A small network was trained on made-up records. Each row is its average activation on records with the value named, seen along a few directions.
Values that are neighbours, or in one group, have similar rows; names and order tell nothing.
In the rows, zero is written as 500.
Strong random noise was added to every row along 12 fixed directions; ignore it. To show where, here is one row again and again, with new noise each time:
601  706  523  707  457  368  527  422  250  330  659  386  701  665  623  518  476  756  485  428  350  513  504  535  658
598  824  592  394  585  519  377  365  640  575  486  451  500  581  269  284  585  399  94  548  668  383  549  357  464
828  491  496  544  497  521  577  213  597  268  579  300  585  831  551  619  392  706  383  509  323  701  613  671  640
457  598  619  755  288  444  669  606  340  481  543  446  585  545  641  568  580  656  490  418  573  363  406  590  523
304  247  600  567  489  542  675  487  286  721  393  723  311  404  307  498  664  404  548  515  417  368  720  667  457
671  391  576  384  391  362  541  644  579  602  569  354  673  810  584  808  372  617  379  597  614  448  745  305  624
449  506  615  676  546  458  415  475  332  606  576  393  633  568  407  474  505  277  500  500  398  306  400  357  511
408  453  620  474  424  394  566  525  549  711  621  635  434  353  477  608  420  634  599  447  559  418  741  486  516
635  343  610  493  443  580  632  444  522  483  426  436  429  633  473  583  575  575  560  450  578  463  684  657  557
469  446  622  639  580  474  601  358  423  527  390  369  606  664  515  632  544  656  600  445  547  372  565  449  484
309  473  439  423  550  322  378  599  455  692  646  741  406  318  495  515  418  660  682  483  468  526  700  375  549
676  603  429  408  505  521  660  323  398  319  587  457  690  385  565  545  374  500  699  508  446  441  430  338  491
415  633  417  614  762  499  674  99  418  507  580  620  433  376  286  414  492  554  560  494  346  519  478  557  542
634  380  472  442  517  524  797  510  442  573  487  448  536  713  364  680  541  381  384  649  606  389  581  450  642


Field KAGAF:
fazok: 426  301  540  642  613  475  160  589  693  576  527  361  367  731  504  470  519  505  651  378  530  580  496  559  575
leler: 550  679  521  415  535  557  390  399  657  357  414  472  522  493  535  402  495  608  321  504  546  619  467  526  365
mokub: 536  362  405  255  490  549  585  431  746  548  498  563  482  343  494  594  349  416  595  596  562  497  475  318  370
tudo: 290  340  495  598  428  390  436  805  544  678  605  680  286  424  451  519  483  486  516  532  495  545  577  629  625
siso: 585  516  417  334  408  530  519  723  473  423  440  501  501  545  546  495  515  347  333  618  582  513  500  490  503
feve: 536  456  354  463  561  477  547  584  402  490  548  573  527  622  410  531  489  497  401  590  469  609  519  518  635
fibu: 643  835  425  483  590  518  416  552  228  194  494  385  623  403  596  251  642  636  784  314  603  463  371  436  687
buf: 436  808  243  451  881  362  463  428  385  361  427  455  584  753  445  489  585  807  438  588  689  564  517  264  688
gemi: 444  456  644  614  532  627  653  361  541  589  323  404  518  575  407  577  588  428  332  498  513  421  418  626  376
vameb: 566  358  390  353  221  566  453  859  478  448  486  542  554  494  714  543  456  254  379  628  435  536  348  465  431
mazi: 653  495  385  370  602  597  622  383  517  345  299  398  573  669  558  548  547  537  403  563  529  575  457  515  471
vez: 530  814  515  385  405  421  447  435  617  437  544  567  503  272  646  441  437  882  538  351  628  570  695  512  479
sazel: 536  669  645  502  536  563  599  361  407  431  378  396  621  265  562  462  532  553  783  325  702  262  484  374  409
nid: 612  370  628  581  414  573  481  230  619  455  524  422  585  472  582  578  357  547  552  425  300  612  547  658  317
sete: 517  339  450  303  737  599  492  582  469  541  310  422  506  570  339  521  553  218  581  603  601  436  529  340  528
nud: 404  451  629  536  422  518  638  488  453  557  341  498  547  448  433  542  545  456  371  562  503  381  544  514  394
talop: 609  621  465  434  684  427  759  345  363  504  527  403  672  694  335  609  551  503  375  570  578  369  576  307  668
viz: 324  404  537  739  594  389  437  482  645  569  563  391  441  554  528  611  432  568  650  426  456  542  369  577  563
tolil: 565  682  561  533  436  493  762  550  525  494  611  430  589  488  464  563  519  437  331  540  668  408  415  567  559
zisun: 574  717  493  567  370  423  501  709  539  468  644  423  456  538  597  462  543  604  387  425  713  500  423  570  719
ruda: 377  405  469  559  542  389  586  492  462  649  501  587  558  582  484  639  450  565  378  553  399  561  562  460  471
vosir: 580  688  455  590  561  567  506  303  542  297  591  467  526  441  598  395  414  573  516  424  332  675  313  658  524
The values of KAGAF form 6 separate groups.
List the group mates of nid, in the order listed.
> feve, ruda
List the group mates of siso, in the order listed.
> leler, sete, tolil
List the group mates of vameb, in the order listed.
> gemi, mazi, vosir
List the group mates of buf, in the order listed.
> tudo, nud, viz
List the group mates of mokub, in the order listed.
> fazok, talop
